These are the activations of a small neural network, seen along a few directions. Each row is one input.
Each table varies a few parts of the input and shows all the possible inputs, shuffled.
A made-up example of a description, with smaller parts first: one of 4 places along a line, together with either a single point or one of 9 places along a line or (one of 3 separate values, together with one of 5 places around a ring).
Shared parts are said once, and a part with two or three values counts as separate values.

Other details of the inputs shift rows strongly along two fixed directions, in all tables alike. That doesn't count.

A family of inputs:
R1: [  9  -6  -2  10 -48   7  32  25  14   9   8 -10  26]
R2: [  5   2 -16  -6  65  47 -20 -20 -15   9 -19   4  -9]
R3: [  6   1  -2  12 -49   0  27  21  16  15   4  -9  28]
R4: [ -9   8  23 -14  68 -21 -37 -36 -34 -26  12   6 -68]
R5: [  6   1 -17  -7  62  42 -17 -24 -13  10 -18   3  -8]
R6: [ 12  18 -18 -22  19  49 -38  17  47  -2   5 -30   1]
R7: [  2   0 -17   5   7   7   5   6   5   9 -12   6  16]
R8: [-13  -6  22  -2  16 -40 -24 -22 -22 -28  17   9 -42]
R9: [ -8 -10  35   2 -53 -62   5   0   0 -34  24   9 -20]
R10: [  7  -3  -1   8 -49   0  26  18  15   6  -6   0  38]
R11: [-18  -5  26  -6   4 -54 -14 -13 -19 -26  24   7 -45]
R12: [ -5  10 -20  -6  69  30 -16 -11 -14  16 -17   5  -6]
R13: [-13   3  29  -6   0 -49 -14 -24 -13 -29  11  10 -32]
R14: [  5   3 -13   0  14  28   1  -6   1  15 -18  -2  14]
R15: [  8  -6 -15   3  19  25   0   2  -6  10  -8   0  14]
R16: [  3   6 -12   3  14  33   1  -4   2  14 -20   0  13]
R17: [ -9  -5  33   1 -52 -66   9   0   5 -29  17   4 -23]
R18: [  5  11 -12   4  21  33   4   3   2  20 -13  -4  11]
R19: [-20   2  28  -4   1 -54 -14 -18 -18 -19  19   2 -41]
R20: [  5  -1 -12   5   5  23   8   3   2  14   3  -4  10]
R21: [  9 -10  -2   6 -49   3  26  18  13   3   1   0  34]
R22: [  6  -3   0   9 -50  -2  21  20  17   5  -6   2  36]
R23: [  8  -6  -6   6 -48  -5  23  22  18   7  -8   5  38]
R24: [  1   8 -22  -3  66  34 -20 -15 -13  10 -23   5  -3]
R25: [ 12  20  -6 -13 -55  17 -13  39  63   4   9 -35  21]
R26: [  6   8 -17   1  22  28   7   6   4  18 -14   0  12]
R27: [-14  -3  24  -6  16 -37 -15 -19 -24 -20  22   2 -45]
R28: [  7   2   1  10 -47   1  31  23  16  11   3  -9  27]
R29: [  8  -4 -12  -3  16  25  -3  -4  -2  10 -11   6  17]
R30: [ -4  11 -17  -7  67  36 -12 -13 -15  16 -17  -1  -6]
R31: [  6  -2 -15   4   9  21   9  10   6  12  -1   1   9]
R32: [ -1  -6  -4  11 -47  -2  25  28  14  17   0  -8  31]
R33: [  7 -15  -6  10 -49  -5  18  20   9  11   6  -3  32]
R34: [ -9  -2  33  -7  -2 -42 -11 -24 -20 -33  16   4 -46]
R35: [ -9 -16  27   4 -52 -71   5   5  -2 -31  27   8 -23]
R36: [  0 -14  -5   9 -48   0  25  24  12  16   9  -9  31]
R37: [-14   2  19  -1  14 -45 -21 -27 -19 -21  11   7 -37]
R38: [  4   6  -5   3   0  21   9  -2   2   7 -13  -2  13]
R39: [  4   4 -17   3  17  25   3   1  -2  15 -17   0  17]
R40: [-10  -4  30  -9  -1 -48 -13 -21 -16 -33  16  10 -47]
R41: [  9  -4 -19  -2  18  26  -1   2   0   7 -13  10  19]
R42: [ -3   3 -18  -4  72  41 -21 -12 -18  14 -10   1  -9]
Each input here is: one of 2 separate values, together with either a single point or (one of 4 separate values, together with one of 5 places around a ring).
Question: Start at R27 and move only the place on the ring of 5, one step at a time. The first step leads to R1. Which rows follow, in order?
Answer: R34, R21, R15

A family of inputs:
R43: [-21   2  38 -11  18 -53 -21 -36 -26 -38   8  12 -53]
R44: [ 15  17 -38   1  30  67  -8  19  20  30 -23 -12  35]
R45: [-10 -13   0   7 -22 -23  10   8  -1   0   1  10  13]
R46: [ -5 -19   2   9 -22 -15  15   1  -4   2   6   7   8]
R47: [ 18  -3 -28   1  27  74   9  16   2  29  -6 -12  28]
R48: [  6   1  10   5 -23  -8  22   2  -2  -5  10  -1   2]
R49: [ -9   0  10   4 -27  -4  11  12   6   2  18 -17  -1]
R50: [  2   3  11   4 -27 -13  18   4  -1  -6  -7   9   7]
R51: [ -8   8  -2  -2  74   4 -17 -27 -33   2 -14  15 -32]
R52: [ -1 -11  13   4 -29  -8  17  -8  -1  -6   2   1   4]
R53: [-11  -4  -9  -8  87   9 -31 -35 -38   0   2   5 -38]
R54: [ -3  -1   7   2 -31 -16  -1  -2  13  -9  -6  -2  10]
R55: [  1   1 -30   8  27  36   8   9  -2  31 -26  10  35]
R56: [-29   7  37  -4  28 -71 -26 -24 -32 -28  32   1 -75]
R57: [  6 -12  11   0 -28  -8  15   1  -3 -12   1  11   9]
R58: [  7   2   6  -2 -26 -12  -7  14  16 -14  14  -7  -1]
R59: [ -4   2   3   0 -27 -17  -6   2  15  -4   6 -12   9]
R60: [-10  27   0 -15  92   5 -50 -44 -23  -7 -13   0 -46]
R61: [  6  -8   9   3 -26  -3  18   2  -3  -3  14  -4   4]
R62: [ -5  11   5   1 -25 -14  -9  12  17  -1   6 -15   1]
R63: [-13  -6  26  -7  24 -56 -17 -24 -31 -32  13  25 -49]
R64: [ -4   9  11   7 -25 -12  19   1   1   7   1  -9   5]
R65: [  8  -2  14   5 -26  -7  25  -1  -1  -8  -2   7   4]
R66: [-10  23   9 -12  87  10 -33 -31 -34 -12   2  -1 -61]
R67: [-10  -2   1  10 -20 -25  16  10  -4  12   8  -4   5]
R68: [ -2 -13  10   0 -29 -10  11  -4   0  -9   1   6   7]
R69: [ -9   6  -4  -8  90   5 -33 -23 -36  -8   8   7 -52]
R70: [  9  22 -29 -13  30  61 -11  20  35  31 -21 -19  18]
R71: [  8   9 -38  -2  32  69 -15  13  19  30 -19 -18  34]
R72: [ -7   0  10   4 -25 -12  14  -1   0   1   8 -11   3]
R73: [ 12 -12 -37   7  32  57   5  19  -5  32  -5  -6  28]
R74: [  8   9   6 -13 -24  -4  -3  24  34 -11  14 -10 -10]
R75: [ 23  -1 -33  -1  29  68  -6  -1  11  20 -31   5  41]
R76: [ -9 -11   2  11 -21 -19  16   3  -3   4   2   5   9]
R77: [  2  16   7 -11 -23  -9  -4  24  35  -6   9 -14 -11]
R78: [  0 -20   1   5 -22 -18  10   8  -6  -4   5  15  11]
R79: [  8  -7   4  -4 -28  -4 -11  14  14 -11  16 -10   2]
R80: [  2 -18  -2   9 -20 -17  16  11  -8   5  16   0   7]
R81: [ -2  18  -4 -16  76   7 -39 -33 -19 -15 -24  18 -31]
R82: [  8   2   6   0 -28 -20   1   5  12 -12  10   0   5]
R83: [ -5  -1  -2  11 -17 -22  20  13  -5   9   9   0   4]
R84: [  5 -12 -42   8  32  60   3  18  -1  38  -6 -12  31]
R85: [  2 -10   5  10 -21 -19  20   6  -6  -1   4  13   5]
R86: [ -1   5  16   8 -28 -11  20  -3   0   3  -9   1   5]
R87: [  2  -9   7   0 -33 -13  -2  -6  12 -11   0   1   7]
R88: [ -6  -1   0  11 -19 -21  16  20  -2   5  15  -4  -3]
R89: [ -4  -3  14   6 -29 -11  17  -6   1  -3  -3  -1   5]
R90: [  0  -9  -2  10 -18 -19  20  12  -6   5  13   3   5]
R91: [  9  -4 -30   1  26  74   6  12   4  34  -6 -18  27]
R92: [  1   8  11   7 -24 -13  23   4  -1   1   4  -4   3]
R93: [  8 -10  14   4 -28  -3  20  -4  -2  -7   2   6   5]
R94: [  4   1  11   4 -25  -2  17  15   3  -6  19  -7  -3]
R95: [ -2   5   3  -1 -28 -19  -2   3  12  -5 -13   6  14]
R96: [  9  -3   2  -4 -26 -15   0   6  11 -16  -6  13  13]
R97: [ -1   8   8   4 -30 -18   3  -1  12  -2 -12   1  10]
R98: [-17   6  -8  -7  87   8 -34 -23 -32   1   5  -3 -44]
R99: [ -5   7   9 -10 -28  -6  -4  19  33  -2  14 -18  -8]
R100: [  3  10   2   3 -26 -17   3   7  14  -3   2  -4   7]
R101: [ 10  -2   6 -14 -28   2  -5  23  32  -9  17 -12  -6]
R102: [  1  -2   7 -13 -29  -1  -7  17  31  -4  17 -16  -9]
R103: [  7   9 -23   5  20  51  12   3   2  28 -34   4  37]
R104: [-18   1  26  -5  24 -59 -16 -23 -30 -28   9  23 -49]
R105: [ -8  -3   8  12 -22 -25  17   3  -4   5   0   7   4]
R106: [  3 -18   4   9 -23 -14  17   5  -7   0   7  11   7]
R107: [  5 -15 -36   5  25  46   6   6  -3  27 -20  10  38]
R108: [-11 -10  -3  10 -19 -21  13   9  -3   9  12  -6   7]
R109: [ 22   1 -38  -3  34  68 -11   4  12  26 -20  -5  39]
R110: [  4   5  15   8 -27 -10  25   0   0  -2  -7   4   4]
R111: [ -3   3  -6 -22  79  14 -50 -41 -20 -18 -18  16 -31]
R112: [  9 -12   4  -6 -29 -14  -5   3  11 -16  -3  11  14]
R113: [ 23   7 -32   1  24  61   1   2  13  19 -32   7  38]
R114: [  0  -8   2  -4 -27  -5 -15  10  17  -7  16 -16   0]
R115: [-20  -1  45 -13  30 -58 -31 -49 -39 -43  29   1 -78]
R116: [ 10   4 -37  -4  26  58  -9   6  16  23 -37   3  46]
R117: [ -7   9  13   7 -26  -7  13  12   4   5  10 -16  -2]
R118: [  1  -8   4  -2 -30 -15  -7  -1  12  -7  12  -9   5]
R119: [ -1  23   0 -12  82  12 -38 -40 -21 -12 -25  13 -39]
R120: [  6  -4  10   1 -27 -10  19   3  -1 -11  -2  12   8]
Question: The inputs of R70 and R77 match in every part but one. If R67 is changed in the same way as R70 into R77, which row does it become?
Answer: R83
Question: What is each input in this table made of?
Answer: one of 6 places around a ring, together with either a single point or (one of 3 separate values, together with one of 4 places along a line)
Question: Change only the choice among 3 separate values in R48. List by row number the other rows that result.
Answer: R82, R90
Question: Change only the place on the line of 4 in R73. List by row number the other rows that result.
Answer: R78, R80, R106
Question: List by row number the other rows that have the place on the ring of 6 in common with R49.
Answer: R43, R45, R54, R59, R71, R72, R76, R89, R98, R99, R108, R116
Question: Change only the place on the line of 4 in R92. List by row number the other rows that result.
Answer: R50, R66, R110
Question: Change only the choice among 3 separate values in R120. List by row number the other rows that result.
Answer: R63, R96
Question: List by row number the other rows that have the place on the ring of 6 in common with R107.
Answer: R46, R52, R53, R68, R84, R87, R91, R102, R111, R114, R115, R118

A family of inputs:
R121: [ -2  -2 -16   5 -11  14   5  23  16  20  -3  -4  25]
R122: [  2 -15 -17   9 -11  21  19  20  -1  14   5  -1  24]
R123: [ -7  -6  21   5 -28 -34  22  -3  -7  -6  10   3 -11]
R124: [  5   5 -14   3 -17  35  17  14  23  22 -11 -14  27]
R125: [  4   7 -11 -16  65  47 -23 -26  -8   5 -16  -1 -13]
R126: [  6   0 -20   5 -11  16   8  14  15  21 -10  -3  33]
R127: [  1  -4  17   0 -32 -32  -6  -1   8 -20  23  -8 -14]
R128: [  1   5 -15 -12  63  42 -31  -7  -7   4  -1  -9 -14]
R129: [ 19   1 -10  -9 -13  23   0  13  20  -2  -9   6  21]
R130: [ 10 -13 -15  13 -13  15  18   9   0  14  -1   2  24]
R131: [ -3  -5  14   3 -34 -38   1  -3  -3 -18   0  11   0]
R132: [  5  17 -12 -12  70  43 -29 -25 -16   1 -19   0 -13]
R133: [ -9   1  20  -2 -32 -30  -3  16   9 -10  24 -15 -21]
R134: [-17  -3  32 -17  43 -47 -36 -44 -29 -39   3  16 -61]
R135: [-11  -5  12   2 -26 -37  15  12  -8  -4  23  -1 -14]
R136: [  7  13 -13   8 -15  30  14  17  18  18 -12 -13  30]
R137: [ -3  -7  24   9 -32 -36  14  -4 -15 -17  12  10  -7]
R138: [  4  -4 -13  -2  63  43  -6 -24 -25  10 -19  11  -4]
R139: [ -9 -15  10   1 -32 -35  -4   7   5 -16  18   3  -5]
R140: [  3   7 -17  11 -14  17  12  13   9  17 -23   2  34]
R141: [  2   8  19  -4 -31 -30   3   8  18 -21   9   1 -15]
R142: [ 10   5 -16   3 -15  27   9  19  23  23  -3 -18  26]
R143: [-14   6  22  -6  38 -47 -18 -31 -33 -21  19   8 -60]
R144: [  2   0 -17   5 -14  21  15  10  14  21 -21   1  33]
R145: [ -7   2  23   9 -28 -38  19   0 -11 -11  10   3  -8]
R146: [  0   2 -10 -11  64   9 -33 -28 -17  -5  -8   9 -18]
Question: What is each input in this table made of?
Answer: one of 2 separate values, together with either a single point or (one of 3 separate values, together with one of 4 places along a line)
Question: The inputs of R121 and R139 match in every part but the choice among 2 separate values. If R133 is changed in the same way as R121 into R139, which row does it become?
Answer: R128
Question: Change only the choice among 2 separate values in R140. List by row number the other rows that result.
Answer: R131
Question: Change only the place on the line of 4 in R122. List by row number the other rows that result.
Answer: R130, R137, R138
Question: Change only the choice among 3 separate values in R143. List by row number the other rows that result.
Answer: R126, R142
